Here are a small network's activations along a few directions, averaged over the inputs that share one value of a field.
Related values have similar rows: they may be neighbours, one step apart, or belong to one group.
(in the rows, 500 means zero)
Strong random noise was added to every row along 9 fixed directions; ignore it. To show where, here is one row again and again, with new noise each time:
[681 416 325 503 463 426 512 461 542 372 659 614 456 333 460 602 327 545
 528 609 516 517 587]
[569 303 216 387 388 379 331 342 583 405 587 795 474 649 685 577 480 420
 375 521 461 480 488]
[513 516 390 253 280 303 344 746 521 424 873 483 406 492 385 475 373 747
 583 459 536 484 596]
[493 405 260 519 485 558 458 577 586 567 480 533 372 369 462 434 131 454
 423 700 587 555 736]
[557 461 478 611 595 544 654 393 457 498 454 449 459 429 493 647 420 476
 518 579 508 437 401]
[564 634 602 475 547 390 524 613 417 532 632 440 594 486 354 416 503 665
 546 530 418 553 598]
[523 475 445 290 458 394 423 640 517 548 600 523 494 492 504 462 502 548
 528 596 433 483 591]
[384 493 326 583 596 509 519 597 630 579 618 592 386 520 423 370 258 530
 345 602 646 642 700]
[708 383 707 578 556 473 544 497 464 458 616 687 532 353 330 629 402 350
 727 633 404 559 569]
[538 602 529 166 463 477 367 586 411 563 195 279 622 341 612 431 693 485
 540 708 338 292 565]
[367 350 691 735 405 570 515 333 327 538 533 486 367 853 427 744 311 379
 603 264 525 383 132]


Values of Tadab:
e6: [541 503 507 309 672 483 629 457 574 658 263 446 706 498 733 327 879 488
 385 594 303 611 566]
e4: [742 629 543 805 635 533 629 311 343 483 373 513 781 544 493 433 563 481
 500 395 323 684 497]
e10: [458 442 402 506 265 533 210 532 400 590 495 507 537 752 548 410 313 459
 525 305 370 484 465]
e11: [385 317 554 482 185 525 381 375 431 417 507 459 281 579 555 829 295 409
 704 238 601 244 136]
e1: [443 539 426 519 379 521 518 539 482 558 394 280 489 529 498 425 386 666
 400 437 549 503 600]
e3: [710 289  92 225 254 330 491 447 607 343 680 599 423 449 734 612 537 657
 378 482 506 518 511]
e9: [378 642 768 612 383 435 282 484 639 133 708 773 464 444 269 434 574 432
 530 361 778 587 665]
e8: [491 461 395 510 476 527 534 549 601 408 665 635 405 411 451 583 429 503
 563 470 579 466 415]
e7: [491 504 539 365 535 405 596 675 477 745 673 512 511 621 509 458 538 618
 595 469 299 512 480]
e5: [643 507 608 517 325 525 334 555 349 557 427 410 667 588 464 317 479 561
 540 403 323 626 634]
e2: [636 435 721 586 403 647 312 504 364 422 359 517 577 389 438 480 511 284
 665 466 412 533 560]
Tadab is arranged as a ring.
Question: Going along Tadab from e10 by way of its neighbour e8, in what order are e4, e1, e3, e7 met?
Answer: e7, e1, e3, e4
Question: Which values are neighbours of e5? Give them in the order they are listed.
Answer: e6, e2

Values of Bure:
g12: [379 506 165 522 548 670 487 436 475 697 243 272 485 601 726 394 372 501
 250 459 500 436 459]
g1: [512 609 683 363 721 547 569 584 602 420 467 651 594 336 527 575 879 314
 607 664 463 420 468]
g8: [628 340 394 403 409 394 599 591 570 510 736 607 336 346 463 716 287 536
 592 647 530 494 498]
g4: [607 409 578 733 757 439 816 455 604 553 720 651 442 442 527 662 513 514
 488 573 518 640 528]
g3: [546 526 523 712 705 406 648 293 629 362 666 817 474 449 427 585 522 437
 469 533 574 562 480]
g13: [219 516 564 568 557 491 662 548 579 516 724 335 354 717 412 529 579 702
 445 261 764 508 281]
g9: [505 473 213 509 395 471 466 312 483 347 573 461 450 632 635 513 520 661
 393 330 564 520 339]
g2: [503 626 460 555 508 491 547 461 455 376 520 412 550 508 498 471 639 597
 495 385 533 534 368]
g5: [420 594 504 415 315 550 313 526 514 300 349 250 492 334 469 416 572 554
 525 516 691 378 502]
g10: [468 343 659 344 274 296 255 629 591 331 948 851 407 661 374 483 516 503
 550 316 591 583 587]
g11: [259 420 666 328 354 525 302 618 591 518 400 523 341 635 519 465 583 299
 550 471 621 477 533]
g6: [557 452 445 666 662 759 559 477 652 385 379 555 371 103 438 650 354 242
 583 691 693 429 567]
g7: [528 596 495 615 515 388 519 529 455 545 720 714 627 663 349 426 385 671
 465 391 371 644 576]
Bure is arranged as a ring.
Question: Going along Bure from g10 by way of its neighbour g11, in what order are g12, g1, g4, g7 met?
Answer: g12, g1, g7, g4
Question: Which values are neighbours of g9? Give them in the order they are listed.
Answer: g2, g5
